Each row below is a small network's average activation on inputs in which a field has the value named, seen along a few directions.
Related values have similar rows: they may be neighbours, one step apart, or belong to one group.
In the rows, 500 means zero.
Strong random noise was added to every row along 2 fixed directions; ignore it. To show where, here is one row again and again, with new noise each time:
[292 387 476 528 604 435 533 663 440 471 454 489 641 518 520 462]
[300 365 480 525 591 430 529 654 451 471 477 472 640 510 538 454]
[485 476 638 459 384 483 531 514 618 517 494 394 490 422 475 355]
[335 509 523 516 572 470 548 638 467 490 376 522 588 516 430 454]


Field Matu:
e9: [556 510 541 427 459 433 528 469 494 634 437 473 449 635 588 626]
e10: [458 359 298 357 593 500 403 455 523 494 667 548 591 449 744 482]
e12: [557 525 643 335 475 431 508 508 500 578 446 389 539 629 573 561]
e8: [489 467 472 431 469 392 527 574 389 482 385 660 456 334 494 629]
e2: [652 614 754 499 320 492 468 241 642 590 622 465 229 435 374 567]
e4: [529 682 408 700 508 593 443 446 493 436 534 456 497 467 564 527]
e11: [310 472 299 601 919 508 611 585 235 368 454 683 557 802 380 708]
e5: [505 607 412 612 426 557 528 492 414 409 488 473 568 552 549 438]
e3: [462 671 552 533 584 506 506 544 520 485 317 548 544 513 281 527]
e13: [581 286 504 575 499 583 379 526 577 481 684 442 319 474 571 497]
e1: [453 294 288 392 582 406 451 548 405 490 609 603 639 377 674 579]
e7: [547 486 558 560 450 541 598 388 599 464 516 504 524 494 417 374]
e6: [671 490 375 559 402 623 387 486 463 550 608 455 506 500 520 413]
The values of Matu form 5 separate groups.
- Which other values are in the same group as e9? Give them in the order they are listed. => e12
- Which other values are in the same group as e11? Give them in the order they are listed. => e2, e13
- Which other values are in the same group as e7? Give them in the order they are listed. => e3
- Which other values are in the same group as e10? Give them in the order they are listed. => e8, e1

Field Lel:
u7: [534 640 741 402 459 428 603 471 562 569 288 589 262 438 301 605]
u10: [639 352 533 390 384 510 391 418 559 559 655 326 490 357 720 433]
u1: [455 120 382 423 535 442 428 513 555 451 802 308 665 384 759 385]
u3: [461 120 685 425 390 264 424 506 626 592 796 148 494 319 706 485]
u5: [506 539 357 667 614 658 541 484 427 390 502 588 491 651 379 455]
u9: [578 740 718 441 294 473 525 505 576 586 342 541 350 403 452 514]
u2: [651 555 402 536 423 644 439 380 513 435 606 581 404 616 415 456]
u6: [769 741 616 408 257 672 496 260 683 533 549 473 253 375 447 358]
u8: [644 748 751 421 256 482 593 432 707 593 294 420 493 480 415 403]
u4: [845 575 686 486  95 608 494 174 831 515 702 296 321 369 445 253]
Each value of Lel is a pair of two hidden parts, and every pair occurs once (2 first parts, 5 second parts).
- Changing only the second part turns u6 into u10. u4 has the same second part as u6; what does that change turn u4 into? => u1
- Changing only the second part turns u3 into u8. u7 has the same second part as u3; what does that change turn u7 into? => u9
